Each row below holds a small network's activations on one input, seen along a few directions.
Each table varies a few parts of the input and shows all the possible inputs, shuffled.
Descriptions start from the smaller parts, as in this example, which fits no table here: one of 3 separate values, together with either a single point or one of 11 places along a line or (one of 4 places along a line, together with one of 5 places around a ring).
Shared parts are said once, and a part with two or three values counts as separate values.

Other details of the inputs vary at random and push rows far along two fixed directions, the same in every table; ignore that.

A family of inputs:
row 1: [327,363,152,-32,537,146,-156,260,-15,-450,546,479,260]
row 2: [-317,-321,-113,335,-285,-236,86,-441,-59,348,-663,-622,15]
row 3: [-387,-442,-193,95,-479,-220,72,-444,-208,387,-714,-509,-167]
row 4: [545,166,2,-336,-397,-594,636,-320,-32,363,245,-383,386]
row 5: [264,317,81,-360,320,75,-206,694,58,-198,355,734,-232]
row 6: [-222,-482,-153,279,-417,23,33,-699,-233,388,-605,-486,25]
row 7: [-197,-350,-85,311,-228,-200,108,-525,-66,348,-655,-624,-7]
row 8: [488,307,202,-265,509,34,-253,380,-28,-141,341,678,-28]
row 9: [556,6,-36,-593,-618,-604,703,-459,-125,503,280,-251,218]
row 10: [-556,-22,182,687,721,495,-711,267,78,-437,-459,185,-150]
row 11: [139,271,10,-289,136,96,82,365,169,-317,644,342,126]
row 12: [261,277,42,-321,291,283,-294,586,113,-277,525,699,-130]
row 13: [293,242,110,-404,380,173,-266,687,143,-150,440,739,-274]
row 14: [425,257,129,-224,340,262,-309,367,34,-202,544,665,-70]
row 15: [-595,-161,1,448,121,246,-243,89,73,-174,-451,-222,-125]
row 16: [-590,-306,-122,327,-424,6,232,-304,69,181,-520,-618,-53]
row 17: [255,137,-229,-532,-728,-405,610,-181,-124,228,302,-167,214]
row 18: [-367,-352,-145,288,-346,-218,68,-331,-30,289,-673,-635,-77]
row 19: [-454,-388,-50,399,-7,378,-170,-167,66,-4,-236,-147,-201]
row 20: [-591,-239,-113,427,60,302,-281,-18,-40,-214,-360,-137,-99]
row 21: [404,410,83,-202,491,104,-311,298,-105,-386,371,634,88]
row 22: [-183,-250,256,629,734,571,-818,315,196,-127,-432,358,-454]
row 23: [-295,-556,-225,135,-646,61,166,-577,-108,504,-453,-511,-187]
row 24: [-391,-415,-181,252,-499,-125,211,-268,69,425,-624,-597,-192]
row 25: [436,282,127,-264,204,-47,56,457,217,-3,502,338,-101]
row 26: [236,159,-32,-386,-558,-414,819,-252,83,244,447,-468,301]
row 27: [305,290,7,-469,54,-192,39,445,-65,-92,338,408,-46]
row 28: [-615,-153,28,577,552,703,-707,420,122,-463,-285,404,-342]
row 29: [-275,-599,-161,57,-567,-52,196,-488,-83,642,-553,-493,-329]
row 30: [304,195,-137,-435,-540,-629,656,-40,-2,250,241,-387,257]
row 31: [-192,-538,-133,237,-483,40,55,-700,-160,421,-529,-464,-72]
row 32: [467,333,91,-387,298,-195,-33,194,-104,-105,292,439,48]
row 33: [-578,-60,99,550,469,361,-543,225,88,-382,-451,16,-157]
row 34: [-353,-277,168,530,206,315,-237,-194,96,-32,-397,-205,-113]
row 35: [-387,-104,280,724,815,641,-741,241,94,-373,-407,246,-192]
row 36: [-228,-395,109,321,329,470,-604,83,23,152,-430,272,-526]
row 37: [342,289,73,-330,170,-56,45,541,273,-51,477,324,-63]
row 38: [258,167,-234,-525,-681,-458,555,-195,-199,169,282,-230,281]
row 39: [191,252,-173,-318,-469,-555,681,-444,-184,23,371,-408,598]
row 40: [150,415,-14,-211,178,-122,47,249,-33,-461,513,244,300]
row 41: [311,365,211,-171,246,30,121,254,170,-194,586,222,148]
row 42: [509,298,186,-209,285,-24,-28,378,192,-13,507,354,-35]
row 43: [-365,-173,-49,413,273,356,-590,-32,-157,-133,-516,158,-167]
row 44: [306,175,26,-250,-98,-95,319,-84,33,-80,607,53,264]
row 45: [-423,-212,-79,358,179,353,-590,50,-129,-174,-518,124,-253]
row 46: [371,191,50,-227,-56,-160,341,-154,-11,-125,551,47,338]
row 47: [-554,-280,14,356,19,330,-135,24,209,3,-357,-261,-194]
row 48: [312,411,86,-227,52,-331,394,-86,-23,-181,369,-123,428]
row 49: [307,327,-32,-227,49,-254,309,-160,-126,-248,454,-1,432]
row 50: [355,172,-116,-539,-493,-667,587,-307,-218,323,158,-213,306]
Each input here is: one of 5 places around a ring, together with one of 10 places around a ring.
Question: The inputs of row 14 and row 38 match in every part but the place on the ring of 10. If row 44 is changed in the same way as row 14 into row 38, which row does it become?
Answer: row 20
Question: Start at row 27 and move only the place on the ring of 10, one step at a time. The first step leads to row 3. Which rows follow, in order?
Answer: row 50, row 32, row 8, row 9, row 36, row 29, row 13, row 5
Question: Start at row 2 and move only the place on the ring of 5, one step at a time. The first step leads to row 50. Which rows follow, in order?
Answer: row 43, row 39, row 10
Question: Change only the place on the ring of 10 in row 10. List by row number the other rows that result.
Answer: row 15, row 16, row 26, row 33, row 34, row 35, row 41, row 47, row 48

A family of inputs:
row 51: [298,339,104,-96,295,109,-172,467,199,-359,534,342,78]
row 52: [291,268,176,-213,476,186,-277,222,-36,-273,329,563,17]
row 53: [-213,-84,22,514,193,236,-332,-65,-11,-145,-443,-106,-40]
row 54: [182,268,-164,-389,-577,-584,657,-285,-226,85,189,-368,398]
row 55: [-237,-258,113,209,279,208,-348,-50,5,128,-461,-21,-292]
row 56: [247,332,186,-256,286,64,0,555,238,-88,417,450,-94]
row 57: [-175,-308,-174,134,-574,-57,215,-358,35,448,-389,-514,-21]
row 58: [-443,-314,65,386,119,270,-187,8,180,2,-337,-256,-275]
row 59: [431,135,55,-55,306,111,-302,342,57,-51,259,493,-152]
row 60: [-375,-172,144,473,213,163,-212,-83,21,-39,-517,-211,-123]
row 61: [434,63,24,-316,-138,-159,290,-110,-64,92,388,176,72]
row 62: [89,238,112,9,483,155,-153,230,30,-408,382,397,198]
row 63: [477,131,-92,-480,-536,-553,474,-393,-113,348,207,-317,348]
row 64: [-217,-281,-227,265,-352,-183,214,-506,-60,244,-354,-618,193]
row 65: [106,258,151,-2,526,11,-106,383,156,-309,309,325,62]
row 66: [-171,-435,-248,-15,-562,-185,187,-383,-207,435,-433,-365,-187]
row 67: [-337,-227,-57,144,128,198,-458,-3,-146,5,-492,104,-281]
row 68: [437,198,192,-240,394,6,-106,458,96,-30,412,524,-178]
row 69: [-420,-312,18,330,26,425,-243,-68,34,99,-361,-19,-220]
row 70: [-479,-205,-137,333,154,166,-315,25,-59,-170,-396,0,-102]
row 71: [175,114,-224,-570,-779,-494,698,-144,-78,312,235,-275,208]
row 72: [113,210,-128,-404,-350,-270,370,84,10,-92,400,-94,166]
row 73: [256,333,80,-182,-89,-242,351,-170,-126,-125,375,-45,399]
row 74: [-472,-290,8,422,79,419,-244,-157,66,-107,-253,-166,-175]
Question: The inputs of row 56 and row 68 match in every part but one. If row 69 is changed in the same way as row 56 into row 68, which row does it become?
Answer: row 61
Question: What is each input in this table made of?
Answer: one of 4 separate values, together with one of 6 places around a ring
Question: Start at row 70 and move only the place on the ring of 6, one step at a time. The first step leads to row 72. Which rows follow, in order?
Answer: row 71, row 66, row 67, row 54
Question: Change only the choice among 4 separate values in row 72. List by row number the other rows that result.
Answer: row 51, row 58, row 74
Question: Change only the place on the ring of 6 in row 64. List by row number the other rows that result.
Answer: row 51, row 53, row 57, row 59, row 63
